These are the activations of a small neural network, seen along a few directions. Each row is one input.
Each table varies a few parts of the input and shows all the possible inputs, shuffled.
A made-up example of a description, with smaller parts first: one of 6 places along a line, together with either a single point or one of 9 places along a line or (one of 3 separate values, together with one of 8 places around a ring).
Shared parts are said once, and a part with two or three values counts as separate values.

Table:
row 1: [ 12  14 -20  -2   4  32  47  -6  60 -10  -1  22 -13  -3]
row 2: [-61  -6   8  14 -11   7  19 -19 -14  32  18 -43 -16  -9]
row 3: [ 37  57  22  -9  43 -88 -72  -7   0 -23 -29  66   6   2]
row 4: [-62   7  -7  17  -2  29  23 -17  -8  21  14 -44 -15  30]
row 5: [ 18  79  22  -3  53 -81 -58   0  24 -22 -45  49  11   2]
row 6: [-13 -29  -5  -2 -37   9 -39 -17 -22  34  11 -42  26 -20]
row 7: [ 13   1 -17  11  -6  19  12  33  33  -6 -35 -15  52   9]
row 8: [-27   8  17   6  21   8  69  12 -20  13  14   3 -23 -16]
row 9: [ 45 -34 -11 -19 -12  24  16  -9  24 -27  21  38 -35  -2]
row 10: [ 47 -47  -8  -5 -21  11 -19  30  -4 -22 -12   0  30  10]
row 11: [ 33 -33  -2   1 -23  -7  -7  25   1   7 -18   5  43 -28]
row 12: [ -9 -12  13   0   7   0  54  10 -45   7  28  16 -32 -20]
row 13: [ 15 -10  -1   7 -14   1   7  32  24   8 -33 -11  49 -28]
row 14: [ 14   3  -1  -7  -1  16  43  -9  51   8   0  29 -15 -37]
row 15: [ 16  90   6   1  60 -63 -53   0  32 -36 -47  45  14  39]
row 16: [-42 -26   6   7 -22   1   4 -23 -39  30  32 -27 -24 -11]
row 17: [  4 -27   8  -7  11  20  42  13 -50 -18  33  14 -45  20]
row 18: [-31  -9  -4   5 -26  15 -24 -13   4  36  -2 -58  34 -18]
row 19: [ 51  45  15 -15  42 -69 -85   0  -7 -53 -26  59 -11  38]
row 20: [-33   2 -21   9 -18  34 -19 -12  12  22  -4 -62  37  19]
row 21: [ 32 -19  -4 -13 -13   6  29 -14  28   3  16  43 -22 -41]
row 22: [-29 -37  -1   1 -23  21 -10 -15 -46  -1  35 -34 -40  26]
row 23: [-29  20  -2  11  26  24  74  15 -11  -5  13  -4 -21  19]
row 24: [  0 -40 -13  -9 -39  29 -53  -9 -28   3  15 -49  11  18]
Q: What do these inputs look like to the network?
A: one of 4 places along a line, together with either a single point or one of 5 places around a ring
Q: The inputs of row 5 and row 19 match in every part but the place on the line of 4. If row 14 is changed in the same way as row 5 into row 19, which row does it become?
A: row 9
Q: Which other rows agree with row 4 in the place on the line of 4? List them by row number.
A: row 1, row 7, row 15, row 20, row 23
Q: Which other rows agree with row 3 in the place on the line of 4? List them by row number.
A: row 6, row 11, row 12, row 16, row 21

Table:
row 25: [ 35  73  19  -6  64 -72 -20   0  19 -35 -29  89 -17  13]
row 26: [ 42 -42 -19 -11 -30  30 -13   8  10 -21   4   4   4   8]
row 27: [ 11 -15  -5 -11   5  19  20  -9 -23 -23  34  20 -48  22]
row 28: [ 68  49   3  -9  32 -59 -53  15  49 -31 -57  72  38  -3]
row 29: [-51  -2   4   9 -19   7 -15 -24  -2  36   7 -51   3 -11]
row 30: [ -7 -28  16  -1  -2  -3  39   3 -40   5  30  13 -38 -19]
row 31: [ 21  75  18  -5  51 -77 -85  -3  11 -26 -45  35  22  23]
row 32: [  1 -11 -21   7 -14  46  42  23  32   7 -12 -27  37  -4]
row 33: [ 25 -50  -3  -3 -37  10   5  16 -14  12   4  -1  19 -33]
row 34: [-32  12  -5  10  19  33  75   7   2   3  15 -10 -18  12]
row 35: [ -7 -18  -6  -5 -13  10 -46 -11 -28 -13  15 -30 -11  37]
row 36: [-49  10  -6  17   1  24   9   5  -4  13  -4 -60  19  27]
row 37: [ -2 -26  -9   2 -35  26  18  -5  37  28  -4 -17  19 -40]
row 38: [-22 -24  11   1 -17  -7 -27  -2 -52  17  16 -38   4  -7]
row 39: [-35  -1   3   6  -4  13  50 -22   3  28  25   2 -33 -24]
Q: What do these inputs look like to the network?
A: one of 3 separate values, together with either a single point or one of 4 places along a line
Q: The inputs of row 26 and row 27 match in every part but the choice among 3 separate values. If row 32 is changed in the same way as row 26 into row 27, which row does it become?
A: row 34
Q: Change only the choice among 3 separate values in row 31. List by row number the other rows that result.
A: row 25, row 28
Q: Change only the place on the line of 4 in row 36. List by row number the other rows that result.
A: row 29, row 35, row 38

Table:
row 40: [-26 -16  -2  27  -4  12  52 -11  44  18   9  11 -30 -21]
row 41: [ 39  15   4 -10  38  13  45  33 -10 -25  18  25   5 -15]
row 42: [ -2 -34   3 -24 -43  32 -11 -22   3  22  22 -23 -23 -39]
row 43: [  4 -34 -12   9 -17  42  -1  34 -13  -9  -4 -66  47  12]
row 44: [-24  -3 -32  17 -28  43 -10 -18  36  27  -6 -56  35   6]
row 45: [-54  -5  13  17  -6 -22  46  -6 -30  -2  24 -19 -52  10]
row 46: [-17  -6  -1   4 -37  25  12 -21  13  55   2 -19   4 -47]
row 47: [ -8 -31 -27 -12 -35  50 -31 -20  26  -5  13 -61   8  14]
row 48: [-19  56  -3  -4  32 -16  27 -12 -35 -14  31  10 -29   6]
row 49: [-22  56   7  14  28 -35 -26   6 -15 -31 -22  14 -23  39]
row 50: [-10  47  11   8  23 -80 -71  -7 -23 -13 -15   8   7  -2]
row 51: [ 12 -36  13 -10 -24  23  22  29 -36  21  -2 -32  13 -39]
row 52: [-27 -28   9  16  -4   0  76  18  20  12  -1   5  -5 -15]
row 53: [  6  33   3   3  23 -14  11  27  33 -14 -53  31  23  17]
row 54: [-28 -17 -22  14 -22  33   9  16  14  17 -10 -57  63   8]
row 55: [ 38  10   8 -26  -2 -44 -74 -23  37 -18 -16  19   2 -16]
row 56: [  8  33  -6  -9  29   5  60  11  14   3   6  30  20 -18]
row 57: [  2  23  28  -5  35 -61 -79 -12 -15   9  -8  22  11  17]
row 58: [  5 -45  19  14   4   9  63  39  -6 -15   9  -3 -20 -11]
row 59: [ 52   7  19  -8  20 -54 -45  31  -2 -20 -37  13  40 -17]
row 60: [-55   7 -21  20 -17  12 -24  -1 -34   6  15 -77  11  32]
row 61: [-37 -20  23  -5  -9  17  -9 -18 -52  46  24 -25 -16  -6]
row 62: [ 23  36   5   2   2 -52 -50 -22  46  14 -35  21  29 -22]
row 63: [ 17  21  13   1  14 -58 -34  15  24   3 -40  24  56 -23]
row 64: [-10  29  19   4  46 -14 -33  -8 -11 -18 -20  27 -17  52]
row 65: [ 43   0 -10   1  -3  -3 -19  16   3 -38 -24  53  -6  36]
row 66: [ 47   1 -22 -16   3  15  30  -1 -16 -21  31  49 -10   2]
row 67: [ 40  17  12  -1  31  -8  -3  46   7 -40 -44  23   8  21]
row 68: [ 10  45 -15  -2  24  17  40 -21  36   9  13  33  -6 -22]
row 69: [ 56  -9  -3  -6 -16 -52 -62   1  -5 -17 -14  43  26  -1]
row 70: [ 11 -60  -9  12 -28   9  45   8  -9 -11  26  26 -34   5]
row 71: [-42 -19  -5  11  -2  32 -31 -21 -30  15  19 -63  21  45]
row 72: [ 26  17 -10 -28  20  25  14 -21  28 -24  36  31 -33 -15]
row 73: [  9  46   0  12  13  -5  -9  -7  56  -6 -39  32   1  15]
row 74: [ 26  19   2 -20   9   3 -31  -9  46 -38 -25  28 -29  23]
row 75: [ -8 -43   2  -8 -14  17  33 -17  32 -12  24   2 -59 -10]
row 76: [ -5  30   6 -17  51   4  21 -28 -32   1  28  20 -25  19]
row 77: [ 12 -47 -38   7 -49  41 -19   4 -15  -4  14 -36  31  29]
row 78: [-22 -20   5  -1 -28  16  31  13  -9  46  -6 -20  30 -45]
row 79: [-41 -28  24   8  15  -1  37 -15 -23  13  25  -4 -51  25]
row 80: [ 17 -51 -16  -9 -52  25   2   2 -39  24  15   0  -4 -25]
row 81: [-49   4   5   0 -25  -5  -1  -9 -58  33  17 -41 -20 -22]
Q: The inputs of row 79 and row 71 match in every part but one. If row 58 is changed in the same way as row 79 into row 71, which row does it become?
A: row 43
Q: The inputs of row 62 and row 73 match in every part but one. If row 50 is changed in the same way as row 62 into row 73, which row does it become?
A: row 49
Q: What do these inputs look like to the network?
A: one of 6 places along a line, together with either one of 2 separate values or one of 5 places around a ring
Q: Change only the choice among 2 separate values in row 48. List by row number the other rows that result.
A: row 76
Q: Change only the choice among 2 separate values in row 64. List by row number the other rows that result.
A: row 49

Table:
row 82: [-22 -20 -16   2 -28  30 -28 -18  -6   9  13 -45   2  23]
row 83: [ 24 -24 -15   0 -20  18 -15  23   0 -10 -13 -18  36  10]
row 84: [ 32 -22   4 -10 -10   2  19   5  20  -4   1  30  -9 -31]
row 85: [ 33 -17  -8  -7  -3  21  23  12  29 -23  -2  21  -9   2]
row 86: [-15  15   2   0  16  14  54  -4  10   5  14   9 -22 -11]
row 87: [ 30  52   8  -7  42 -53 -59   1   8 -41 -28  41   0  37]
row 88: [-38  -2  -9   7 -22  22 -15 -21   9  31   2 -49  16  -1]
row 89: [  8  -6  -8   6 -14  10  -3  21  15  11 -23 -22  50 -14]
row 90: [ 29  47  17  -7  33 -72 -62  -6  -1 -20 -26  53   1   4]
row 91: [-33 -12   2   9   2  14  20   4 -39  -4  22 -27 -23  29]
row 92: [-49   6   6  17   6   4  34   1 -24  19  11 -27  -8   6]
row 93: [ 16   1  -1  -2   3  12  36   9  44  -2 -12  18   4 -22]
row 94: [ 23 -29  -3  -2 -27   0 -19  16  -8   9 -10 -10  36 -24]
row 95: [  1  -3  -5  -5  10  23  41  -1  -5 -16  24  13 -35  13]
row 96: [ 13  70  15  -1  48 -61 -46  -1  23 -19 -38  37  13  13]
row 97: [  1  -9   6  -7   3   6  37 -10 -14   7  26  25 -33 -19]
row 98: [-22 -25  -4  -1 -35  12 -32 -26 -15  29  16 -36   2 -11]
row 99: [-33 -18  13   7  -4  -3  16  -5 -48  19  24 -14 -22  -2]
Q: The inputs of row 90 and row 96 match in every part but one. If row 94 is changed in the same way as row 90 into row 96, which row does it become?
A: row 89
Q: What do these inputs look like to the network?
A: one of 3 separate values, together with either a single point or one of 5 places around a ring
Q: Which other rows agree with row 87 in the choice among 3 separate values? List them by row number.
A: row 82, row 83, row 85, row 91, row 95
Q: Change only the choice among 3 separate values in row 97. List by row number the other rows that result.
A: row 86, row 95

Table:
row 100: [ 45  12   6  -5  20 -24   1  26  20 -32 -27  46   6   1]
row 101: [ -8  -6  11  -7   6  -8  15 -14 -29   7  32   9 -32 -18]
row 102: [-51 -25  -1  14 -30  33  14   0 -12  38   5 -68  19  -9]
row 103: [-13 -57  -7   5 -46  36   6  10 -13  24  11 -57  22 -20]
row 104: [ 12 -20   0  -4 -18   4  26  -4   1  14  14  17  -9 -41]
row 105: [  7  42   6   6  37 -28  10  11  18 -13 -27  37   7  14]
row 106: [-26   9  10   6   3  -4  35 -10   6  22   8   3 -17 -30]
row 107: [ 21  68   7  -5  42 -54 -62  -7  33 -15 -41  33  29  13]
row 108: [ 54  32   0 -13  19 -48 -70   1  33 -24 -39  48  32   3]
row 109: [-37 -42  -1   8 -34  21  -7  -1 -43  17  23 -59  -3   5]
row 110: [-37 -11 -20  12 -19  55  51  -8   8  19  18 -37 -10  10]
row 111: [ 35  49  11 -13  39 -60 -81 -10   2 -32 -24  40   7  25]
row 112: [ 21  23   9  -2  34 -34 -10   9 -13 -30  -9  45 -15  27]
row 113: [-24 -33 -10   0 -16  46  30  -7 -18  -3  35 -32 -33  22]
row 114: [  1 -42 -22  -2 -35  65  41   2   7   7  21 -24  -5  -2]
Q: What do these inputs look like to the network?
A: one of 3 separate values, together with one of 5 places along a line
Q: The inputs of row 111 and row 101 match in every part but the place on the line of 5. If row 107 is changed in the same way as row 111 into row 101, which row does it become?
A: row 106
